These are the activations of a small neural network, seen along a few directions. Each row is one input.
Each table varies a few parts of the input and shows all the possible inputs, shuffled.
A made-up example of a description, with smaller parts first: one of 4 places along a line, together with either a single point or one of 11 places around a ring or (one of 2 separate values, together with one of 8 places around a ring).
Shared parts are said once, and a part with two or three values counts as separate values.

Other details of the inputs shift rows strongly along three fixed directions, in all tables alike. That doesn't count.

Table:
R1: [ -3 -36 -26 -14 -14  30 -15 -40  28   1  19]
R2: [ -5 -61  18   3   4 -16   2  17 -23 -41 -10]
R3: [-20 -22  -5   3  47  25  17  57  -2   8  46]
R4: [-10 -31 -20   1  22  46  28  -1  71 -24  34]
R5: [  7  30  -4  -4 -33 -17  -5 -38  17  15 -29]
R6: [ -6  12 -28  -9 -21  19 -16 -43   2  47   6]
R7: [-15   4   2   5  22   2   8  37 -27  39  23]
R8: [  6  -2  13  -1  -5 -23 -17  15 -48  -7 -14]
R9: [-12 -29 -22 -12   5  22  -7  -9  19   5  23]
R10: [ 22   6  43   5 -10 -44  -9  19 -34 -62 -42]
R11: [ 15  23   4  -9 -40 -31 -15 -43   0 -14 -47]
R12: [  6  88  14   3   5 -21   4  25 -29  51 -10]
R13: [-11  -4   2  12  33  28  36  31  28  -7  28]
R14: [-10  18   6  11  45  23  30  56  17   4  37]
R15: [ -2 -26  16  -4   5 -26  -6  21 -39 -22 -16]
R16: [  0  58 -24  -7 -34   2  -6 -48  31  58 -11]
R17: [  3 -98  -9  -7 -19  22  -6 -51  28 -63  -3]
R18: [ 21 -33  13  -5 -25  -7  -7 -34  25 -68 -26]
R19: [ 13  23  32   5   4 -45   3  38 -34 -33 -33]
R20: [-18  16 -13  -1  24  12   6  30 -16  48  27]
R21: [  3 -23  21  -3   4 -34 -13  31 -50 -32 -18]
R22: [ -1  34 -33 -18 -34  13 -35 -54   4  59   4]
R23: [ -7  55 -12  -5  12   0 -10  25 -37  73  20]
R24: [ 4 68  1  4 -6 -4  3 -1 -7 41 -9]
R25: [ -5 -18 -22 -14 -12  16 -17 -28  12  11  15]
R26: [-9 29 -6  5 21 15 25 20 22 21 14]
R27: [-1 31 13  7 27 -5 16 47  0  0 11]
R28: [-15 -41   2   6  42  21  19  54 -10 -13  38]
R29: [ 14 -26  -2  -1 -19  12   3 -34  37 -45 -11]
R30: [  9  12  33  13  -3 -23   9  17 -19 -24 -26]
R31: [ 11 -38   6  -8 -40 -20 -25 -46 -15 -20 -30]
R32: [  4 -32  18   9  18  -2  22  31  12 -61  -3]
R33: [ -9 -48 -10  22  55  36  10  17  16  -6  48]
R34: [  7   6 -10 -18 -47 -26 -36 -57 -24  15 -32]
R35: [ 11  -8 -15  16   4  20  -4 -50  51 -11   8]
R36: [ 16  21  33   8 -14 -36   1   6 -23 -18 -35]
R37: [  2   9 -21  -1 -11  23   8 -28  44   4   8]
R38: [ -2 -10  15  -2  -5 -32 -10  15 -41   2 -19]
R39: [-15 -31 -39 -10   4  38   1 -18  33  18  31]
R40: [  9  16  33  10  -1 -35  10  25 -22 -21 -26]
R41: [ 2 50  5  9 14  6 13 28 -3 21  7]
R42: [ -7   7 -24  -5 -24  15 -14 -40   3  50   5]
Each input here is: one of 2 separate values, together with either a single point or (one of 4 places along a line, together with one of 5 places along a line).
Q: Changing only the choice among 2 separate values turns R10 into R22. The same change can be made to R27. Which row results?
A: R3
Q: Change only the place on the line of 5 in R6. List by row number the other rows that result.
A: R15, R17, R20, R34
Q: Change only the choice among 2 separate values in R41. List by row number the other rows that result.
A: R8

Table:
R43: [-10 -16 -25 -10  -9  33 -10 -35  39   6  18]
R44: [ -6  42 -14 -11 -10 -14 -10 -19 -11  50 -10]
R45: [-9 -7 -6 16 30 32 23 38  8 25 37]
R46: [  3 -31  13  -8 -18 -10 -15 -10  -6 -47 -16]
R47: [  4  30  20   1  11 -16  -3  18 -33  31   4]
R48: [-11 -15 -29  -9 -18  35   1 -43  38  21   4]
R49: [ -6 -15  -5  -2  -2  28   8 -19  21  14  20]
R50: [  7 -24   3  -1 -25 -13  -7 -17 -17 -40 -22]
R51: [ -1 -34  10  -6 -15 -15  -1 -14  -7 -37 -26]
R52: [  2 -19 -34 -14  -3  39  -5 -41  41   8  20]
R53: [ 12 -36   5  -7 -11 -24  -6 -12  -2 -37 -20]
R54: [  0  -2 -21  -2 -15  35  17 -44  63  -2  13]
R55: [-12  -9   5   6  37  32  28  35   6  18  44]
R56: [  7  56  11  -1 -21 -22   0  -8  -9  17 -24]
R57: [-13 -20 -33 -11  -9  33   9 -40  43  15  15]
R58: [ 13 -30   8  -4  -1 -13 -17 -12 -13 -43 -16]
R59: [  3  48 -22  -6 -18  -9 -15 -23 -18  46  -3]
R60: [ -7 -16  20   8  36  -3  17  51 -23 -13   4]
R61: [  7  50  14  13  16 -19   2  27 -11  10 -10]
R62: [-10  -8 -19  -7  -1  29   7 -15  23  20  10]
R63: [ -9  -6 -10   0  35  39  19  37   9  13  38]
R64: [  3  52  -2   6  -9  -9  -3 -23  12  24  -9]
R65: [-16  -7  -3   5  34  25  24  53  14  15  46]
R66: [  7 -32   5  -7 -17 -17  -2  -8  -2 -31 -19]
R67: [ -4 -14  21  20  25   3  17  55 -24  -5  10]
R68: [ -1 -25   6  -3 -14  -7  -5   4   4 -22  -3]
R69: [ -2  57   2  -6 -16 -26 -35 -10 -31  38 -16]
R70: [  6 -12   7  12   3  -5  -2   8 -12  -1  -3]
R71: [ -7  13  -8  11  17   2   4  17 -18  11  15]
R72: [ -1  29  10   0  10 -23  -6  38 -26  24   6]
R73: [  8  24  -4 -11 -16 -25  -9  -4 -17  22 -14]
R74: [ -7 -12 -29  -6 -18  19 -14 -41  42  16  17]
R75: [ 10 -31  11  13 -11 -16 -14 -14 -12 -29 -19]
R76: [ 19  -6  22   5  -9 -19   4   6   2 -51 -29]
R77: [ 16  -6  11   4  -4  -7   4  -8  19 -40 -20]
R78: [ -7  -3 -10  -1  40  36  19  39   7  13  41]
R79: [ -5  34   5  -9 -17 -13 -20   1 -23  20 -11]
R80: [ 12  77  10  -1 -15 -32  -7  -8 -17  35 -24]
R81: [ -3 -26   4   3   2  -2  -4  -7  -3 -19 -13]
R82: [  8 -32  20   2  -5 -13 -11 -19  -9 -32 -12]
R83: [ -7  28 -14  -6 -11 -13 -15 -27  -7  35 -12]
R84: [  8 -35   7  -1  -7 -27 -10 -10  -6 -37 -20]
R85: [  4   6  27  14  23  -4  24  52  -4 -30  -5]
R86: [ -3 -16  13  12  28  -2  21  54 -31 -29  14]
Q: Changing only one part turns R69 into R79. The same change can be made to R84. Which row results?
A: R66
Q: Changing only one part turns R50 into R71. The same change can be made to R48. Which row results?
A: R81
Q: What do these inputs look like to the network?
A: one of 4 places along a line, together with either one of 2 separate values or one of 9 places around a ring
Q: List by row number the other rows that have the place on the line of 4 in common with R80.
A: R43, R44, R47, R52, R53, R59, R60, R70, R72, R77
Q: List by row number the other rows that have the place on the line of 4 in common with R45.
A: R46, R54, R55, R57, R62, R65, R73, R76, R78, R86
Q: Change only the choice among 2 separate values in R56. List by row number the other rows that result.
A: R85
